Each row below holds a small network's activations on one input, seen along a few directions.
Each table varies a few parts of the input and shows all the possible inputs, shuffled.
A made-up example of a description, with smaller parts first: one of 5 places around a ring, together with either a single point or one of 11 places around a ring or (one of 2 separate values, together with one of 6 places along a line).
Shared parts are said once, and a part with two or three values counts as separate values.
In the rows, zero is written as 128.

A family of inputs:
x1: [116, 114, 128, 215, 112, 117,  91, 138, 167, 214, 177, 172, 234, 111,  96,
 119, 103, 108, 100]
x2: [154, 138, 130, 112, 145, 124, 123, 125, 134, 123, 148, 121, 126, 130, 143,
 105, 119, 142, 116]
x3: [147, 130, 110, 108, 146, 113, 114, 121, 115, 132, 130, 123, 131, 132, 130,
 111, 130, 143, 116]
x4: [139, 141, 119, 112, 153, 115, 114, 123, 123, 134, 133, 129, 125, 129, 131,
 107, 123, 140, 122]
x5: [121, 124, 133, 109, 125, 133, 136, 121, 113, 116, 108, 112, 102, 126, 125,
 141, 143, 123, 140]
x6: [123, 132, 138, 107, 134, 136, 140, 124, 125, 107, 115, 116, 107, 131, 125,
 137, 145, 122, 143]
x7: [ 59,  97, 149, 196,  73, 160, 157, 175, 156, 125, 108, 164, 153, 136, 106,
 200, 113, 112, 134]
x8: [152, 135,  97, 115, 140, 111, 124, 118, 110, 131, 132, 129, 130, 133, 133,
 111, 128, 134, 122]
x9: [125, 127, 139, 115, 121, 136, 137, 124, 126, 106, 117, 115, 102, 127, 138,
 131, 140, 128, 141]
x10: [145, 134, 118, 117, 144, 121, 115, 125, 125, 133, 140, 126, 121, 128, 144,
 104, 120, 144, 120]
x11: [126, 132, 120, 117, 119, 128, 142, 118, 108, 112, 105, 120, 104, 127, 129,
 137, 140, 116, 144]
x12: [129, 132, 155, 112, 123, 140, 143, 125, 133, 103, 124, 110, 101, 125, 136,
 133, 133, 125, 138]
What do these inputs look like to the network?
> one of 2 separate values, together with either a single point or one of 5 places around a ring
Changing only the choice among 2 separate values turns x11 into x8. The same change can be made to x5. Which row results?
> x3

A family of inputs:
x13: [116,  81, 113, 165,  62, 149, 157, 132, 119, 125, 132, 130, 110, 138, 157,
 162, 118, 132, 130]
x14: [111, 130, 197, 122, 112, 148, 145, 143, 175, 105, 157, 103, 151, 120, 116,
 140, 136, 106, 128]
x15: [ 88, 114, 125, 138, 128, 128, 116, 167, 162, 102, 104, 155, 121, 151, 132,
 152, 115, 167, 141]
x16: [108, 122, 150, 134, 113, 118, 155, 118, 123, 116,  92, 122, 137, 123,  66,
 184, 151,  96, 159]
x17: [154, 165, 104,  28, 174, 103, 135, 110, 112,  43,  99,  79,  41, 154, 160,
 107, 137, 186, 122]
x18: [140, 144, 161, 131, 151, 105, 105, 109, 162, 155, 183, 124, 149, 104, 125,
  83, 106, 117, 123]
x19: [181, 163, 177,  30, 159, 128, 131,  83, 118,  82, 125,  63,  48, 118, 181,
  83, 150, 163, 145]
x20: [163, 107,  81, 156, 104, 137, 129, 134,  92, 170, 158, 140, 139, 127, 165,
 118, 128, 127,  91]
x21: [ 77, 141, 141, 142, 123, 129, 143, 123, 119, 132,  85, 137, 116, 109,  92,
 172, 135,  89, 161]
x22: [ 89,  89, 182, 133,  94, 161, 129, 143, 149, 148, 153, 110, 110, 114, 139,
 133, 131, 152, 116]
x23: [116, 114, 115, 178,  89, 170, 155, 142, 132, 112, 116, 148, 119, 139, 165,
 141, 131, 110, 147]
x24: [109, 151, 103, 120, 152,  96, 125, 103, 103, 178, 131, 140, 145, 120,  86,
 117, 136, 100, 142]
x25: [ 79, 117, 138, 151, 100, 128, 125, 119, 114, 135,  78, 152, 109, 123, 101,
 152, 162, 123, 167]
x26: [159, 146, 112,  35, 160, 110, 126,  90,  60,  86,  76,  78,  20, 127, 125,
 118, 173, 123, 171]
x27: [162, 156,  88, 155, 125, 133, 138, 126, 120, 142, 152, 151, 152, 122, 150,
 105, 105,  87, 117]
x28: [141, 127, 135, 158,  92, 157, 182, 141, 132,  86, 129, 129, 151, 144, 134,
 165, 129,  84, 130]
x29: [185, 141,  98, 139, 121, 139, 153, 119, 117, 131, 167, 144, 172, 140, 121,
 117, 126,  91, 105]
x30: [134, 144, 114, 112, 142, 105, 127, 102, 100, 153, 112, 123, 183, 128,  80,
 119, 154,  86, 124]
x31: [187, 142,  93,  51, 152, 142, 179, 103,  77,  63, 127,  95,  36, 133, 192,
 107, 153, 130, 154]
x32: [169, 129,  79, 169, 112, 128, 120, 126, 121, 151, 150, 155, 141, 131, 157,
 101, 131, 121, 128]
x33: [138, 153,  98, 130, 178, 108, 100, 136, 144, 131, 136, 148, 156, 135, 110,
 117,  76, 149, 111]
x34: [ 93,  89, 127, 132, 128, 149, 124, 171, 137, 124, 101, 141, 112, 144, 134,
 171, 108, 171, 100]
x35: [145, 125, 155, 147, 145, 121,  87, 116, 153, 163, 165, 131, 147, 108, 142,
  72, 135, 140, 121]
x36: [155, 146, 111, 112, 162, 109, 111, 136, 139, 110, 135, 142, 189, 151,  98,
 119, 103, 145,  96]
x37: [123, 124,  89, 139, 144,  99,  98, 105, 112, 186, 109, 134, 139, 120, 101,
 114, 157, 122, 151]
x38: [102, 147, 205, 143, 120, 154, 141, 145, 164, 128, 149, 125, 116, 114, 125,
 126, 115, 116, 134]
x39: [111, 135, 121, 166,  97, 150, 174, 140, 138, 104, 136, 139, 122, 132, 150,
 157, 106,  89, 149]
x40: [166, 138, 175, 119, 141, 114, 114, 105, 159, 140, 173, 115, 178, 118, 111,
  89, 128, 110, 103]
x41: [127, 131,  82, 138, 179, 129,  82, 148, 138, 137, 129, 147, 158, 140, 137,
 109, 110, 160, 107]
x42: [134, 110,  95, 128, 145, 109,  87, 149, 108, 148, 127, 139, 159, 137, 140,
 118, 104, 180,  83]
x43: [102, 119, 190, 153, 102, 154, 118, 140, 169, 130, 135, 124, 116, 118, 137,
 115, 134, 144, 149]
x44: [137,  99, 147, 129, 124, 112,  92, 119, 135, 177, 179, 109, 146, 102, 146,
  93, 127, 152,  99]
x45: [101, 144, 139, 138, 140, 127, 131, 165, 163,  99, 104, 146, 121, 142, 113,
 167,  84, 144, 134]
x46: [ 72,  88, 127, 141,  95, 143, 128, 121, 101, 147,  80, 127, 105, 110, 108,
 172, 153, 121, 129]
x47: [120, 106,  99, 128, 114,  94, 103, 112,  80, 193, 107, 123, 143, 116, 112,
 119, 152, 132, 116]
x48: [114, 130, 144, 117, 128, 119, 143, 165, 164,  78, 117, 138, 153, 157, 100,
 174, 111, 143, 125]
What do these inputs look like to the network?
> one of 4 separate values, together with either a single point or (one of 2 separate values, together with one of 4 places along a line)
Changing only the choice among 4 separate values turns x16 into x14. The same change can be made to x26. Which row results?
> x19
Change only the choice among 2 separate values in x15. List by row number the other rows that result.
> x41
Change only the choice among 4 separate values in x21. List by row number the other rows that result.
> x38, x39, x45
Change only the place on the line of 4 in x44. List by row number the other rows that result.
> x18, x35, x40
Change only the choice among 4 separate values in x33. List by row number the other rows that result.
> x18, x24, x27
